These are the activations of a small neural network, seen along a few directions. Each row is one input.
Each table varies a few parts of the input and shows all the possible inputs, shuffled.
A made-up example of a description, with smaller parts first: one of 8 places around a ring, together with either a single point or one of 11 places around a ring or (one of 3 separate values, together with one of 6 places along a line).
Shared parts are said once, and a part with two or three values counts as separate values.

Table:
R1: [-13 -57  43  44  49  37 -24   5  31  -2 -15  -3  38  50]
R2: [ 10  -2   9  13 -11   3   6  19  27  13 -59 -15  16 -45]
R3: [-15 -29  42  -4  61  31 -13 -27  23 -38 -27 -18   8  61]
R4: [ 43 -31  14 -29  35  15  15  29 -35   6  25 -37  35  -7]
R5: [ 37 -64  43  20  68  -1 -17  17 -18   8  -6  -1  17  50]
R6: [ 43 -16  -6  14 -24  -8 -11  21   1  27 -14  -9  28 -41]
R7: [ 21  13   0   5 -31 -25  11   8 -14  44   0  89  -9  10]
R8: [-10  25  16 -19 -35   9 -16  -7  36 -21 -39 -38  -1 -15]
R9: [-36  41 -15   2 -21 -12  36 -42   3 -18  20  45 -51   3]
R10: [-30  56 -20  11 -44  -4 -16 -10  34  -8 -49  19 -33 -12]
R11: [  2  16 -10  -8 -31 -20  20   6 -57  39  24  68 -27  11]
R12: [-12  -8 -32   4 -61 -14 -16  18  32  10 -48  45 -19 -22]
R13: [  1  31 -43  -6   5 -19  18   7 -20 -13  15 -42  16 -39]
R14: [-25  36 -32  25  -8 -43  48 -26 -32   7  35  50 -22  -9]
R15: [ -7  30  -3  -6 -10  -1   7 -15   9 -36   4 -55 -28 -43]
R16: [ 55 -46  27  -9   6  28  -1  25   5  15   9 -30  48  15]
R17: [ -2 -11  23 -29  14  29  -1 -26  31 -37  46 -68   3  -2]
R18: [-22  43 -59 -20 -32 -48 -13  10 -30   1  19  11 -34 -16]
R19: [ 19 -48  26  19  67  19  -2  26 -57 -16  30  -8  27  51]
R20: [-24   9  25  30 -40 -19  19  -8  17  40 -30  74 -19   5]
R21: [ 13  21 -55   7 -27 -18   9  34 -53  18 -13  29 -27 -26]
R22: [ 29   6 -21   0   4 -10   8  28 -41  17   0 -20  18 -55]
R23: [-17 -39  -4 -10  59   2 -12 -18 -28 -17  49 -31  16  59]
R24: [-33  48   6   0 -33   5  13 -37  31   1 -22  63 -23  18]
R25: [  0  -6 -10 -11  33  20  14  -1  -3 -13  55 -60  43  -2]
R26: [-30 -28  20  -6  60  24 -28 -38  14 -33  38 -37 -11  50]
R27: [-32  34 -39   8 -43 -16 -15 -31  11 -20  10   4 -67 -36]
R28: [ -1   8  41 -39  21  29 -12 -15  53 -14 -14 -44  33   7]
R29: [ 11 -44  43   6  14  44   3  12  45  13 -21 -33  43  -5]
R30: [ 25  12 -28  -9 -44 -37 -29  37 -15  29 -22  48 -19 -15]
What do these inputs look like to the network?
Answer: one of 5 places along a line, together with one of 6 places around a ring
Change only the place on the line of 5 in R19. List by row number the other rows that result.
Answer: R4, R11, R21, R22

Table:
R31: [  3   5 -14   0 -37 -23   1  14  -9  14 -33  33  -6 -47]
R32: [ -4  -4 -14  27 -44  -6  -2   8  -7  10 -34  54 -22   0]
R33: [  2 -18  -1 -33  19   8   7   8   0 -21  39 -65  21  12]
R34: [ 17 -39  25 -11  37  15   0  24  -5   2 -19 -24  38 -12]
R35: [ 17  -9  20 -17  33   4 -15  19  10  -3  -4 -34  36  19]
R36: [  2 -46  18  16  34  24   0  23  -2   7 -20  -7  22  34]
R37: [-21  24 -34  11 -33  -8   1 -23 -22 -16  10  32 -36  14]
R38: [ -4  31  -9  31 -25 -13  13 -14 -10  -4   7  47 -30  -4]
R39: [ 16 -29   7   4  44  20 -30  17  -4   6   4 -33   9  21]
R40: [  8 -12  21  13  37  26 -12   8  -5   7  -8 -15  21  53]
R41: [  5  32 -17  19 -31  -2  -5  -7 -13  18 -22  49 -26   9]
R42: [-12 -18  37   1  49  16  12  -2   1   2  30  -4  16  27]
R43: [ -1  28 -32 -25 -55 -21  11 -12  -9 -16  20  -6 -21 -27]
R44: [-18 -20  13  -6  44  18  12 -23  -2  -1  40 -12  21  42]
R45: [ -5  -1 -32  25 -36 -25  -9  17  -5  26 -31  31 -19 -26]
R46: [ -3  -4  -4  16 -33  -7  17  -8   5  34 -18  71 -12 -14]
R47: [-19 -18  25  -5  39  64 -23 -32  84 -45 -37 -60   8   0]
R48: [-19  32  -8  18 -19 -15  22 -14   3  19  18  59 -24  -8]
R49: [  5  22 -12   7 -21 -25  -6  -3 -21  22 -23  24 -36 -28]
R50: [-16  55 -46  -7 -30 -20   5 -13 -16  -6   1  13  -3 -19]
R51: [ -7 -20   7   3  34   8   5 -16   1 -27  26 -26  17  57]
R52: [  2  35 -19  -7 -39 -15 -23  12  -8   9 -19  27 -13 -24]
R53: [ -3  -8 -11   7  41  11 -12 -11 -13 -11  25 -45  22  28]
R54: [  4  38 -29  -1 -48  -4   3  15  -4   0  17   9 -21 -39]
R55: [-20  20 -15 -12 -32 -20  15 -38  -7  -6  19  47 -29   5]
R56: [ 22 -39  29 -15   1   7   0  29   8   0 -12 -48  44   3]
R57: [  7 -22  31 -10  41  14   1  -1  15  19   8   2  22  42]
R58: [  2  21 -20  17 -27 -33  -3  -3  -2  -9  10  25 -37 -27]
R59: [-11  17  -2  -9 -29 -25   8  -6   7  31  -8  60 -30   0]
R60: [ 24 -44  23  19  37  12  -6   8  -4  11 -15 -23  33   4]
R61: [  5  45 -18   2 -20 -19  13  -6 -14   3   3  28 -14 -49]
R62: [ 10  -8  25 -15  26  15  12  18  -7  -6  26 -57  23  -8]
R63: [-12  25 -50   5 -19 -18  -2 -18 -24   0  12  15 -37 -23]
R64: [  4  38  -8 -18 -47 -19  11  14 -16  24 -20   1 -18 -36]
R65: [-28  32   2  -9 -33  13  -2 -56  84 -41 -64  -2 -39 -45]
R66: [  7 -14  29  16  36   8   6  -4   4 -19  19 -15  16  41]
R67: [ -4 -14  11 -22  38  11  -7  -7 -18 -31  26 -48  27  11]
R68: [  8   2 -20 -11 -59 -24  17  28   8  19 -24  14 -11 -43]
R69: [ 26 -15  16 -22  17  31 -17  26  -2   8   9 -49  28   6]
R70: [  9 -62  36  -2  30  19   0   8  20   6   0  10  26  31]
R71: [  6 -27  13   7  44  -4  -8  10   6 -14  26 -36   5  12]
R72: [ -1  -7  29  -6  38   5  -5  13  -7 -21  17 -42  28   4]
Changing only one part turns R58 into R71. The same change can be made to R61. Which row results?
Answer: R72
Changing only one part turns R63 into R53. The same change can be made to R41. Which row results?
Answer: R40
What do these inputs look like to the network?
Answer: one of 2 separate values, together with either a single point or (one of 4 places along a line, together with one of 5 places along a line)
Change only the place on the line of 5 in R44. List by row number the other rows that result.
Answer: R33, R51, R53, R67
Change only the choice among 2 separate values in R48. List by row number the other rows that result.
Answer: R42
Change only the choice among 2 separate values in R44. List by row number the other rows that result.
Answer: R55
